Each row below holds a small network's activations on one record, seen along a few directions.
Records have a field called TIDIP. Each example row is followed by its value.
Other fields move the rows too, some of them a lot.
In the rows, 128 means zero.
[132 128 102 144 126 106 127 164 128 167 108 137 119  92  79 114 147 145
 128  96  87 117 139 107 118 163 102 127 101 118 164 109  87  84 159 115
 114 127 104] | sazes
[144 123  92 134 117 126 117  91  69 184 104 136 108 158 139 100 137 182
 145 137 126 150 163 151 189 134 153 125 123  82 133 105  76 127 129  94
 133  98 112] | tuso
[101 135 115 130 138 129 151 149 140 134 161 150 145  86 109 120 165 133
 109 118 108 130 130 146 130  84 117 118  95 133 116  99 120 138 110 126
  94 141 135] | sesa
[128 150 159 137 107 134  94 129 135 134 133 137 132 103  90 127 142 113
 137 107 118 122  78 130 119 123 101 138 137 146 133 122 124 105 143 115
 136  95 127] | sazes
[104 120 118 131  99 111 134 143 102 125 117 121 121 181 127 118 132  97
 130 134 130 124 168 115 169 134 138 118 116 128 128 121 136  78 143 122
  99 121  78] | tuso
[107 138  88 103 105 179 150 162  90 153 136 120 120 140 138 110 120 146
 159 150 132 152 134 113 132 101 103 126 116  99  87 141 123 121 125 108
 139 117 151] | sasa
[118 139 126 147 133 113 115 133 123 159 140 139 126  97  96 151 154 125
 129 113 109 114 141 102 127 134 114 105  96 129 132 148  87 110 155 104
 111 136 115] | sazes
[135 140  47 219 127 134 173 131  82 191  84 111 141 189 105 102 129 130
 189  67 144 100 220  92  99 204  94 152 114 103 191 137  25 102 173  18
 127 160  85] | pamub
[136 152  94 146 148 178 147 155 121 155 130  78 133 106 164  92  55 169
 117 124 131 138 141 130 142 131 136 162 129  89  89 135 110 136 105 124
 119 119 122] | sasa
[107 129  86 134 127 112 142 150 127 159 122 148 105 198 151  82 131 134
 158 119  73 121 126  92 143 152 149 166 105 152 176  76  96 141 114 141
 155 101 111] | bonuv
[125 112 187 103 115 104 101 110 180  61 159 147 116  89 131 157 127 134
  74 157 170 152  22 198 103  69 149 108 162 143  40 122 192 197 105 169
 117 108 168] | relu
[115 117 179  76 140 102 134  80 153  87  67 140 161 123 117 148  87 158
  50 151 173 177  85 193  60  70 141 116 172 133  61 138 160 238  97 141
 140 149 170] | sasa
[ 91 148 198 155 125 136 152  77 141  74 159 115 145 102 116 195 155 129
 102 139 116 169 123 158 173 152 184  77 173 136  78  96 174 153 106 147
 121 141 170] | tuso
[148 106 140 134 131 133 133 191 134 151 146 124 158 138 169 115 100 145
 114 132 146 165 144 127 132 121 128 155 132 123 148  98  98 162 152  84
 116 137 105] | sesa
[145 119 226  78 147  90 114 117 226  58 117 152 147 115 146 165 137 123
  55 177 128 141  59 202 109  73 144  97 171 125  90 103 189 195 103 190
 152 111 181] | bonuv
[131 142 158 115 148 117 111 134 151  99 120 144 143 103 108 150 160 142
  71 170 115 113  93 160 125  87 164 119 139 119 108  99 137 130 134 146
 115 126 131] | bonuv
[155 127 153 178 125 152 138 135  94 198 130 102 133 115 162 110 107 129
 167 127 163 127 188  73 117 132 124 137 151  86 117 134  89 103 115  84
 122 114 105] | pamub
[ 76 114  69 142 115 128 144 143 101 183 146 135 109 161 109  75 144 130
 176 115 121 126 154  99 124 140 142 175  90 120 206  98 129 108 125 104
 100 120 137] | bosu
[132 148 114 120 126 153 137 154 146 112 145 112 126  96 131 135 159 146
 152 122 132 114 129 140 155  70 112 138 150 116 148 118 118 135 115 117
 121 120 144] | sesa
[127 162 198 100 154 141 104  84 145  50 151 145 153  66 147 149 162 113
  93 127 178 142 147 186 100  49 165  92 109 141  75 118 246 185 134 153
 110 126 197] | bosu
[153 129 193 119 121 121 145  77 157 122 118 180 146  85 118 155 140 121
  77 159 147 103 103 128  82  95 139  95 175 144  93 150 170 144 112 179
 127 135 165] | pamub
[113 123  70 143 127 119 160  82 101 157 148 114 136 143 126 101 126 120
 147 120 112 121 133 143 130 136 126 149  85 108 185 114 157 140 108  87
  76 132 125] | bosu
[142 134  49 127 110 142 141 142 101 123 136 129 136 163 128 131 129 126
 146 157  96 143 107 107 109 141 163 137  99 112 135 153 135 113 145 125
  98 138 137] | relu
[147 142 164  85 138 118 131 141 158  82  81  98  77 125 183  96 113 150
  95 126 166 171 134 151 144  86 118 128 130 140  52 134 176 156  77 190
 140 129 158] | relu

Which value of TIDIP does each new row have?
[105  97 143 120 133 136 128 159 122 115 157 111 152 111 150  99  61 124
 117 141 139 141 100 127  97 146 118 168 127 109 100 110 160 148 111 131
 106 102 130] | sasa
[103 105  77 126 125  96 173 141 140 132 128 111 145 146 173 129 111 117
 142 120 127 157 112  80 134 134 109 126  80 101  91 134 158 142 144 113
 116 142 109] | sasa
[129 167  97 134 137 120 134 170 100 164 111  97 109 143 131  86 139 149
 137 116 113 103 188 130 167 132 115 158 112  81 144  89  77  92  94 105
 165 140  67] | bonuv
[131 134  70 106 159 132 108 117  60 166 124 128 120 146 134 120 172 144
 147 156  92 111 160 115 158 140 132 145 130  92 161 110  78 115 102  86
 138  88  92] | bonuv
[102 107 137  90 141 130  95 148 151  94 120 122 120 145 139 132  90 110
 116 120 167 137 103 121 130 124 124 158 180 137  93 140 176 102 127 145
 105 150 105] | sasa
[ 87 155  42 184 107 151 143 172  91 197 116 112 134 229 168 116 155 130
 171 107  93  75 204  69 178 189 128 149  39 110 208 109  24  72 163  35
 147 159 102] | bonuv
[143 132 131 109 148 153 134 135 179  93 132 171 163 110 121 143 135 155
  80 151 108 119 123 182 127  93 138 140 163 148 140 128 145 164 133 191
 130 146 169] | sesa
[155 143 143 109 149 118 121 129 165 112 144 117 105 116 136 136 171 156
 105 143 128 128 106 166 164  82 150 133 144  98  97 114 114 146 115 139
 151  84 146] | bonuv
[145 150 170 108 156 107 130 128 159  92 118 136 120 122 151 148 180 134
  81 143 145 140  98 144 138  94 141  99  95 131 110  95 126 182 141 169
 103 114 133] | bonuv
[ 91 131 148 114 139 131 133 118 165  79 145 131 137  86 134 175 115 127
  99 139 164 126  71 147 114  92 127  92 127 116  90 141 159 155 116 144
  96 146 156] | sasa
[155  94 150 151 172 112 110 130  80 110 181 100 172 171 117  93  80 111
  96 137 137 188  95 114 145 125 187  64 187 126 142  85 151 154 116 155
 155  67 158] | tuso
[130 114 109 125 122 165 176 102 125 133 129  74 122 119 152  58 104 132
 152 137 131 129 160 143 184 110 111 147 116  91 137 120 125 107 124  99
 118 151 133] | bosu
[162 123  72 187 130 135 168 173  75 190 144 142 142 144 137 109 106 114
 185 118 125 111 199  26 116 206 127 139  90 109 219 144  63  78 152  55
 106 112  76] | pamub
[116 154  64 153 149  92 144 153  92 137 146 126 121 163 135  96 142 118
 144 120  93 100 164 105 152 175 131 162  68 110 201 100  85  71 104  97
 149 136  53] | bonuv
[199  78 147 125 134 132 151  59 145 130 124 175 117 124 121 117 132  88
 116 165 139 160 124 106 110 130 173 127 127 119 145 173 136 150 104 145
 133 148 159] | pamub
[156 120 173 149 144 139 136  74 160 127 133 189 131 101 118 127 125 127
 106 151 148 107 116 152  87 124 152 140 191 143  97 148 156 125 127 197
 144 123 180] | pamub
